Each row below holds a small network's activations on one input, seen along a few directions.
Each table varies a few parts of the input and shows all the possible inputs, shuffled.
Descriptions start from the smaller parts, as in this example, which fits no table here: one of 8 places around a ring, together with either a single point or one of 11 places along a line or (one of 2 separate values, together with one of 6 places along a line).
Shared parts are said once, and a part with two or three values counts as separate values.
(in the rows, 128 means zero)

Other details of the inputs vary at random and push rows far along two fixed directions, the same in every table; ignore that.

Rows:
x1: [132 158  72  59 127 107 108 141  80 105 215 191  80 119]
x2: [129 126 129 189 100 138 163  72 113 103  56 161 165 137]
x3: [145 143  61  63 115 133 117 203 145 146 190 131  93 149]
x4: [116  94 164 152 176 148 117 157 179 168 104  37 145 122]
x5: [114  81 168 150 184 149 118 150 171 163 105  39 139 129]
x6: [122 123 140 127 146 131 124 122 116 119 111 116 126 115]
x7: [140 134 113 128  98 138 146 147 143 136 101 115 132 138]
x8: [163 178  63 120  85 104 151 108  90  78 156 233 118 143]
x9: [147 196  86 110  81  80 141 114  47  85 150 224 118 101]
x10: [123  87 136 149 160 175 126 145 186 160 111  78 143 164]
x11: [126 142 172 171  89 110 152  65  99  97  68 156 146 115]
x12: [144 190  93 108  92  86 125 108  50  68 148 224 118 117]
x13: [121  93 177 138 153 146 101 157 190 176 103  43 141 132]
x14: [146 150  34  80 132 119 149 162  89  99 217 214  86 130]
x15: [105  59 129 151 155 171 141 144 177 151 118  69 147 148]
x16: [123 124  98  76 153 129 120 173 134 160 203 113  89 114]
x17: [135 141  93  76 145 116 102 187 130 154 203 125 102 125]
x18: [121 120  86  69 165 126 113 162 114 136 208 131  79 114]
x19: [129 134  94  72 136 117 105 180 137 149 207 130  85 123]
x20: [138 110  74  88 163 149 124 182 153 145 207 137 102 153]
x21: [123 135 180 167 101 125 152  62 106 113  72 135 155 119]
x22: [124 131 170 173 103 114 141  65 103  96  58 146 144 113]
x23: [129 149 182 163  84 123 136  67 117 123  71 136 164 125]
x24: [130 160 161 166  98 117 140  76  95  92  54 151 161 105]
x25: [127 133 136 171  81 131 158  67 116 100  58 176 169 156]
x26: [118 101 114 139 116 150 135 123 140 119 125 135 149 153]
x27: [136 165  75  70 117  97 122 150  83 114 226 192  88 126]
x28: [118  94 172 142 164 149  97 159 192 161  99  42 140 130]
x29: [123 113  93  81 174 124 105 187 131 131 182 111  81 114]
x30: [114  83 170 135 162 146 103 135 176 157 117  60 125 135]
x31: [117  97 157 142 167 143 112 159 175 152 101  54 131 116]
x32: [118  91 167 134 165 145  99 150 173 148 105  60 129 134]
x33: [136 173  91 113 101  88 141  98  51  80 157 215 108 107]
x34: [120  96 179 132 156 154 103 148 183 182 108  41 147 133]
x35: [127 110  57  92 169 153 133 185 144 143 193 131  91 143]
x36: [116  89 168 140 165 145 109 131 168 164 127  61 136 140]
x37: [108  68 127 145 161 163 146 142 183 165 107  74 139 154]
x38: [126 141 174 177  97 113 157  64 100 111  76 143 159 121]
x39: [129 148 178 166  80 111 139  63 106  98  71 158 152 127]
x40: [129 147 176 161 102 123 126  70 101  93  56 145 161 125]
x41: [146 130 137 192 104 131 170  76 136 107  63 148 161 141]
x42: [132 152 170 165  92 118 142  77 100 113  56 141 163 109]
x43: [125 130  98  64 147 126 110 164 124 144 220 133  87 130]
x44: [126 133  99  74 160 132  94 184 141 143 189 108 100 122]
x45: [131 156 165 176  84 108 156  69  97 114  75 152 161 114]
x46: [119  99 171 146 168 149 103 156 186 169 108  40 151 135]
x47: [125 127 143 134 121 120 133 127 133 137 122 118 122 113]
x48: [145 175  51 115  80 109 144 106  65  74 153 249 120 139]
x49: [131 132  86  75 149 114 110 192 127 144 191 127  85 108]
x50: [134 161 171 171  75 108 142  67 104 115  78 155 166 126]
Description of these inputs: one of 2 separate values, together with either a single point or one of 6 places along a line or (one of 3 separate values, together with one of 6 places around a ring).
- The inputs of x16 and x23 match in every part but the choice among 2 separate values. If x45 is changed in the same way as x16 into x23, which row does it become? => x50
- The inputs of x40 and x6 match in every part but the choice among 2 separate values. If x36 is changed in the same way as x40 into x6, which row does it become? => x33
- Which other rows does x9 become when the choice among 2 separate values takes its other values? List them by row number. => x17
- Which other rows does x34 become when the choice among 2 separate values takes its other values? List them by row number. => x42
- Which other rows does x12 become when the choice among 3 separate values takes its other values? List them by row number. => x32, x40

Rows:
x51: [113  70 168 168 150 171 144 123 192 178  93  48 160 154]
x52: [125 149 156 150 104 111 136  65  83  98 103 170 143 119]
x53: [140 159 118 162  83 122 147  87  96  82  72 189 160 135]
x54: [115  70 154 158 145 167 140 133 191 165  87  59 147 151]
x55: [129 157  58  64 140 101 118 169  73  99 204 184  76 100]
x56: [103  72 187 153 172 155 127 120 171 174 110  39 141 126]
x57: [140 152  36  75 125 113 146 165  96 119 229 198  84 130]
x58: [138 151  29  68 119 115 141 172  92 112 214 199  83 127]
x59: [112  78 186 170 180 151 124 135 178 161  75  31 146 118]
x60: [129  83  68  72 207 160 104 231 196 184 233  70  87 155]
x61: [112  72 107  68 227 150  94 214 185 197 244  44  74 130]
x62: [133 126 179 149 104 135 121 126 171 172 105  79 160 146]
x63: [128 154 154 150  95 108 129  64  79  75  87 183 144 120]
x64: [109  76 179 151 186 157 106 143 180 163  95  34 143 126]
x65: [133 159  64  61 142 102 108 158  75  99 222 192  79 113]
x66: [142 154 124 177  86 120 163  86 102  88  58 176 160 129]
x67: [125 133 187 141 131 121 100 141 154 151  75  57 145 106]
x68: [143 157 117 172  77 114 173  76  91  89  75 193 153 126]
x69: [130 156  60  60 138 101 105 162  77  90 210 194  74 109]
x70: [124  83 159 165 156 163 137 126 190 171 106  66 154 158]
x71: [109  78 186 163 173 149 133 117 170 171 108  45 141 123]
x72: [137 148 130 167  80 127 144  79 107  82  59 182 161 141]
x73: [142 194 171 135  71  89 116  91  83  97  73 160 145  97]
x74: [125 148 155 164  95 109 152  64  78  91  70 166 147 105]
x75: [142 152  39  68 130 121 122 172 103 110 218 193  91 142]
x76: [139 138 160 153 104 134 118 143 167 149  63  79 159 132]
x77: [134 155 150 158 113 106 134  77  86  87  95 169 144 115]
x78: [112  70  97  72 225 148 106 225 181 194 227  40  71 116]
x79: [156 189  57  50  98 103 106 195 107 124 205 177  86 123]
x80: [150 182 149 142  56 108 131  97 111 117  90 164 156 131]
x81: [122 142 157 160  90 110 148  61  82  87  70 169 142 109]
x82: [119 140 154 148  96 111 145  64  84  95 102 169 136 115]
x83: [114  79 178 158 191 152 110 145 183 164  97  33 142 123]
x84: [136 149 116 158  88 125 154  98 101  92  74 174 152 131]
x85: [137 183 186 143  71  92 119  77  90 110  80 152 152 103]
x86: [137 147  33  66 120 119 129 179 101 102 201 194  82 133]
x87: [119  72 168 164 152 173 122 128 200 161  83  55 160 167]
x88: [146 157  32  78 135 114 126 182 104 106 208 194  89 130]
x89: [123 145 169 158  92 112 137  49  85  89  84 173 147 123]
x90: [132 140  43  65 118 122 138 161 102 118 225 193  82 139]
x91: [119  70  77  65 203 169 105 223 200 200 241  59  86 160]
x92: [121 129 218 152 116 118 109 102 148 164  91  69 158 118]
x93: [115  67 173 163 149 174 129 119 201 173  93  53 157 168]
x94: [124 146 144 147 101 111 136  85  85  83  79 165 135 109]
- What is each input in this table made of? => one of 2 separate values, together with either one of 4 places along a line or (one of 3 separate values, together with one of 6 places around a ring)
- Which other rows does x64 become when the choice among 2 separate values takes its other values? List them by row number. => x53
- Which other rows does x73 become when the place on the line of 4 takes its other values? List them by row number. => x67, x85, x92
- Which other rows does x94 become when the choice among 3 separate values takes its other values? List them by row number. => x55, x59

Rows:
x95: [125 149 142 128 117 102 105 128  98 108 120 141 140 107]
x96: [130 178  99  94 111  89 128 137  81 120 173 170 106  96]
x97: [155 150 142 171  97 112 141 127 147 127  88 126 143 127]
x98: [136 170 116  83  91 102 110 120  82  86 155 192 100 117]
x99: [130 124 123 147  91 128 152  95 136 128 121 164 147 160]
x100: [119 101 103 104 175 136 114 162 127 136 193 123 112 129]
x101: [136 135 142 156 134 126 139  66  96  95 114 164 137 139]
x102: [132 132 109  80 117 128 109 175 148 172 183 118 111 148]
x103: [114 111 149 158  97 132 150  79 110 104  72 143 143 119]
x104: [ 99  83 133 132 159 147 129 144 153 157 143  78 125 127]
x105: [126 150 136 103 132 115 118 129 113 151 179 121 116 115]
x106: [116  93 104  83 156 147 112 157 141 130 183 126  89 142]
x107: [128 116 151 119 151 134 133 148 155 169 130  75 115 106]
x108: [111 101 102 112 163 130 113 162 122 124 169 126 117 124]
x109: [151 186  68  90  88 113 130 165  83 106 140 178 115 114]
x110: [128 131 126  93 158 117  93 169 124 143 185 112 116 114]
x111: [139 142 127 102 165 116 109 147 128 134 169 121 104 117]
x112: [118  96  96  86 151 143 130 152 133 145 190 122  90 124]
x113: [126 116  99 125 176 128 140 154 119 134 171 134 115 117]
x114: [127 126 156 180 135 128 149  78 101 111  90 142 159 128]
x115: [122 122 127 134 129 123 121  97 101  86 123 166 129 134]
x116: [113 104  92 118 166 128 119 168 123 123 160 122 113 118]
x117: [124 116 130 129 133 140 137 103 119 112 125 143 113 140]
x118: [118 130 156 163 117 131 158  67 103 126 115 141 149 130]
x119: [131 127 133 134 133 127 125  85 101  92 135 169 130 138]
x120: [131 132 105  69 115 137 106 176 140 169 177 113 116 143]
x121: [135 144 185 148 118 116 108  77 115 106  92 131 152 127]
x122: [143 151 135 150 101 126 135 140 135 132  78 118 147 128]
x123: [145 126 126 178 103 139 157 101 159 115  97 143 161 161]
x124: [115 115 167 110 145 133 105 140 150 170 163  75 130 122]
x125: [127 109  95 115 179 130 123 147 131 122 162 126 101 129]
x126: [133  98 131 180 133 150 156 130 173 139  78  98 155 145]
x127: [146 164 110 117  92 128 124 149 129 128 124 142 139 144]
x128: [134 150 171 155 129 112 121 100 108 126 100 121 153 114]
x129: [134 155  71 101  78 115 149 112  88 108 164 217 122 154]
x130: [134 125  72 105 130 154 139 164 147 134 158 138 129 162]
x131: [133 150 178 146 101 120 124  82 114 110  77 134 136 125]
x132: [122 114 123 161 156 127 141 126 118 122 107 122 141 116]
x133: [121 127 111  90 132 119 114 168 131 141 150 104  94 101]
x134: [115 113 142 149 147 139 158 108 127 147 138 118 135 123]
x135: [138 126  67 112 165 164 102 157 150 125 153 156 133 158]
x136: [128 156 179 159 108 112 145  84 110 135  96 126 154 107]
x137: [119 109 179 134 151 130  91 126 155 134 107  77 140 129]
x138: [139 131 111 149  88 116 154  94 131 122 142 180 134 159]
x139: [126  97 142 146 183 145 135 119 148 136 131 102 126 137]
x140: [114 105 134 155 112 134 150  99 121 114  78 126 134 114]
x141: [137 143 158 144  79 116 126 108 145 145 108 137 150 144]
x142: [111 102 157 102 142 137  91 160 162 141 124  77 113 128]
x143: [109  98 104  93 140 139 112 152 132 113 155 135  96 137]
x144: [138 128 121 165 102 145 154 108 151 115  92 144 165 160]
x145: [113 104 149 108 147 136  96 166 165 142 114  70 109 123]
x146: [145 159  50 117 101 119 158 143  89  93 140 202 118 133]
x147: [106 109 161 110 142 131 100 151 152 166 151  71 130 118]
x148: [129 136 168 130 101 121 127  99 120 129 101 121 135 110]
x149: [127 156 147 150 109  99 116 116  94 101  87 144 148 101]
x150: [114 107 158 115 130 133 111 144 152 152 117  76 121 111]
x151: [126 122 115 126 134 133 147 116 116 106 128 157 109 128]
x152: [142 135 160 158 105 140 125 133 176 148  86  92 164 150]
x153: [139  93 127 181 142 145 155 138 185 145  99  93 143 147]
x154: [145 173  55 103  77 133 152 122  79  81 135 215 140 148]
x155: [117  95 122 121 121 163 136 129 155 161 122 102 148 164]
x156: [133 154 143 147 130 101 123 126 105 118  98 129 143 100]
x157: [114  90 156 165 156 144 122 105 146 116  83  97 142 137]
x158: [133 147 174 149 109 118 134  95 121 112  71 131 136 117]
x159: [117  88 145 163 143 147 157 111 148 145  77  85 134 116]
x160: [129 117 170 146 163 126 107 127 157 141  96  70 136 121]
x161: [139 129 126 125 164 163  77 165 182 158 119  92 146 148]
x162: [128 125 131 144 116 132 160  83 103 119 114 148 124 122]
x163: [154 141  99 104 127 127 114 185 171 152 184 116 110 149]
x164: [114 111 110 120 123 131 128 128 120  95 114 146 109 129]
x165: [118 100  85  95 165 138 125 169 141 129 162 120  84 129]
x166: [150 157 128 151  95 114 138 137 133 122  93 138 141 123]
x167: [138 140 165 133 146 121 109 104 126 129 125 112 130 129]
x168: [151 192  78  86  74 122 124 150  89 103 142 185 131 132]
x169: [143 153  44  98 108 131 151 156  89  98 146 187 118 130]
x170: [127 132 153 131 138 116 102 124 130 115 105 109 130 119]
x171: [144 186 105 113 121  86 129 131  68 101 158 189 118  95]
x172: [132 130 115  82 148 125 118 161 132 163 185 102  87 111]
x173: [115 127 136 133 114 127 142  88 100 119 148 157 136 128]
x174: [119  88 149 154 155 153 161 114 154 156 103  86 129 120]
x175: [144 133 120 107 110 114 115 157 160 164 184 127 109 149]
x176: [109 118 160 126 137 126 110 144 147 158 128  73 132 112]
x177: [131 143 131 123 118 110 135 129 118 133 107 119 117  97]
x178: [120 107 165 130 150 135 111 148 168 148  89  64 122 122]
x179: [107 126 128 133 107 122 139  97  97 110 135 161 135 123]
x180: [116 130 148 175 112 123 163  76 104 117  84 142 153 116]
- What is each input in this table made of? => one of 2 separate values, together with either a single point or (one of 3 separate values, together with one of 4 places along a line) or (one of 5 places around a ring, together with one of 6 places around a ring)
- The inputs of x105 and x118 match in every part but the choice among 2 separate values. If x127 is changed in the same way as x105 into x118, which row does it become? => x130
- The inputs of x143 and x142 match in every part but the choice among 2 separate values. If x114 is changed in the same way as x143 into x142, which row does it become? => x128
- The inputs of x170 and x157 match in every part but the choice among 2 separate values. If x160 is changed in the same way as x170 into x157, which row does it become? => x125
- Which other rows does x116 become when the place on the ring of 5 takes its other values? List them by row number. => x104, x140, x157, x164
- A walk changes only the place on the ring of 6. It starts at x176 and steps to x96. List the rest of the walk in order. => x136, x105, x124, x147
- Which other rows does x122 become when the choice among 3 separate values takes its other values? List them by row number. => x102, x127
- A walk changes only the place on the ring of 5. It starts at x158 and steps to x107. List the rest of the walk in order. => x136, x171, x111

Rows:
x181: [135 156  55 104 138 116 136 141  83 102 190 199 110 125]
x182: [109  37 126 134 163 200 136 165 230 184 131  44 133 184]
x183: [125 119 180 173 125 137 112  95 146 113  55 109 167 140]
x184: [134 114  99 100 174 140 102 175 155 130 164 114 103 140]
x185: [119 158 157 143  76 106 131  64  73  80  64 175 142 106]
x186: [118 108 204 167 134 147 114  80 148 142  77  83 174 144]
x187: [124 109 175 175 129 132 138  91 137 113  50  99 143 116]
x188: [119 106 140 103 156 151  89 153 158 144 134  88 130 141]
x189: [144 132 100  96 141 128 115 191 161 152 160 103 100 132]
x190: [132 117 161 185 112 146 148 125 164 145  34  79 178 135]
x191: [115 106  87 105 171 131 142 160 121 145 182 120  99 105]
x192: [144 174  89  84 102  93 123 154  99 127 204 173 100 119]
x193: [134 134  83 122 143 138 128 152 117 104 133 153 129 134]
x194: [125 115 147 105 130 146  96 172 176 175 130  61 127 135]
x195: [143 160 109 106  97 107 114 155 121 123 141 149 116 124]
x196: [115 148 181 152  89 110 143  53  76 101  83 157 148 105]
x197: [129 107 188 189 148 143 130  83 157 135  72  92 164 142]
x198: [144 175 129 173  72 109 171  81  89 108  75 181 166 119]
x199: [136 137  40  89  90 123 164 116  90 105 210 234  96 162]
x200: [138 177 171 149  59 106 140  70  91 116  86 160 161 123]
x201: [112  67 144 114 207 150 122 170 180 184 173  39  94 119]
x202: [132 101 131 109 173 143 119 188 195 195 179  50 108 134]
x203: [120 140 166 162  97 108 133  75  96  89  57 151 143 109]
x204: [123 146  96  84 132  94 127 138  77 110 204 177  83 100]
x205: [135 156  88  90 135 103 109 139  92 106 207 185 101 128]
x206: [123 130  82 116 133 121 144 144  97 100 132 152 112 107]
- The inputs of x181 and x193 match in every part but one. If x186 is changed in the same way as x181 into x193, which row does it become? => x188
- What is each input in this table made of? => one of 2 separate values, together with either a single point or (one of 3 separate values, together with one of 4 places along a line)
- Which other rows does x198 become when the place on the line of 4 takes its other values? List them by row number. => x192, x200, x202
- Which other rows does x193 become when the choice among 3 separate values takes its other values? List them by row number. => x190, x206
